These are the activations of a small neural network, seen along a few directions. Each row is one input.
Each table varies a few parts of the input and shows all the possible inputs, shuffled.
A made-up example of a description, with smaller parts first: one of 5 places around a ring, together with either a single point or one of 9 places along a line or (one of 2 separate values, together with one of 6 places along a line).
Shared parts are said once, and a part with two or three values counts as separate values.
(in the rows, 100 means zero)

Rows:
row 1: [111 100 164 84 106 88 40 95 91 129 55]
row 2: [29 47 116 134 116 42 134 128 99 77 51]
row 3: [31 73 102 111 151 25 163 110 169 67 27]
row 4: [150 149 128 124 52 101 100 63 44 107 103]
row 5: [35 38 71 111 148 90 119 159 105 75 107]
row 6: [92 65 67 103 90 129 101 120 134 101 134]
row 7: [127 95 148 47 92 104 58 99 141 137 36]
row 8: [121 126 143 124 84 75 58 87 47 119 90]
row 9: [93 108 22 157 127 84 152 76 86 62 165]
row 10: [158 146 132 74 32 118 116 54 90 102 89]
row 11: [94 67 114 124 56 83 117 86 130 106 75]
row 12: [105 100 119 63 134 132 26 125 97 131 112]
row 13: [63 77 100 170 89 43 142 92 53 86 98]
row 14: [67 69 55 149 121 90 125 124 59 78 153]
row 15: [93 119 72 174 97 33 169 40 81 74 112]
row 16: [132 121 91 25 88 171 72 100 134 115 115]
row 17: [119 96 104 27 123 148 43 133 146 140 93]
row 18: [140 119 139 39 54 125 88 64 131 117 58]
row 19: [149 148 84 61 65 165 100 88 93 97 144]
row 20: [114 127 96 103 112 121 45 119 53 116 143]
row 21: [141 149 79 107 82 149 88 94 50 99 156]
row 22: [36 61 56 87 181 81 144 145 170 66 83]
- What do these inputs look like to the network? => one of 2 separate values, together with either a single point or one of 4 places along a line or one of 6 places around a ring
- The inputs of row 11 and row 6 match in every part but the choice among 2 separate values. If row 1 is changed in the same way as row 11 into row 6, which row does it become? => row 12
- Start at row 15 and move only the place on the line of 4, one step at a time. The first step leads to row 13. Which rows follow, in order? => row 2, row 3

Rows:
row 23: [170 131 150 76 25 132 63 58 80 137 97]
row 24: [114 107 101 18 126 161 51 149 126 120 109]
row 25: [66 56 79 77 163 106 81 148 156 113 89]
row 26: [41 39 42 115 148 81 156 128 138 60 111]
row 27: [150 137 78 72 71 178 58 111 90 117 154]
row 28: [76 75 147 84 115 59 77 105 151 111 28]
row 29: [49 78 112 129 103 36 163 98 136 77 42]
row 30: [127 144 55 129 103 132 110 80 56 79 183]
row 31: [125 108 163 27 83 127 51 88 118 129 42]
row 32: [83 95 116 179 86 36 144 88 50 76 79]
row 33: [50 74 48 161 123 76 132 114 55 73 159]
row 34: [150 154 110 134 53 74 115 35 44 106 109]
- What do these inputs look like to the network? => one of 2 separate values, together with one of 6 places around a ring
- The inputs of row 26 and row 33 match in every part but the place on the ring of 6. If row 29 is changed in the same way as row 26 into row 33, which row does it become? => row 32
- Change only the choice among 2 separate values in row 23. List by row number the other rows that result. => row 27

Rows:
row 35: [113 84 136 84 129 107 22 130 66 133 93]
row 36: [180 178 87 77 41 153 105 58 58 106 151]
row 37: [76 87 81 70 135 80 149 101 197 81 52]
row 38: [84 89 33 172 96 75 196 70 80 49 142]
row 39: [139 127 92 59 98 187 35 128 99 120 148]
row 40: [40 68 108 116 157 70 76 145 71 100 87]
row 41: [140 136 135 134 51 82 73 55 48 131 100]
row 42: [79 108 121 172 83 38 132 68 57 72 93]
row 43: [126 101 122 7 76 148 83 78 170 116 67]
row 44: [37 51 31 123 153 94 123 154 116 78 152]
row 45: [84 70 154 84 81 67 107 113 139 112 14]
- What do these inputs look like to the network? => either one of 3 separate values or (one of 2 separate values, together with one of 4 places along a line)
- List by row number the other inputs of the same sort as row 41. => row 35, row 36, row 38, row 39, row 40, row 42, row 44
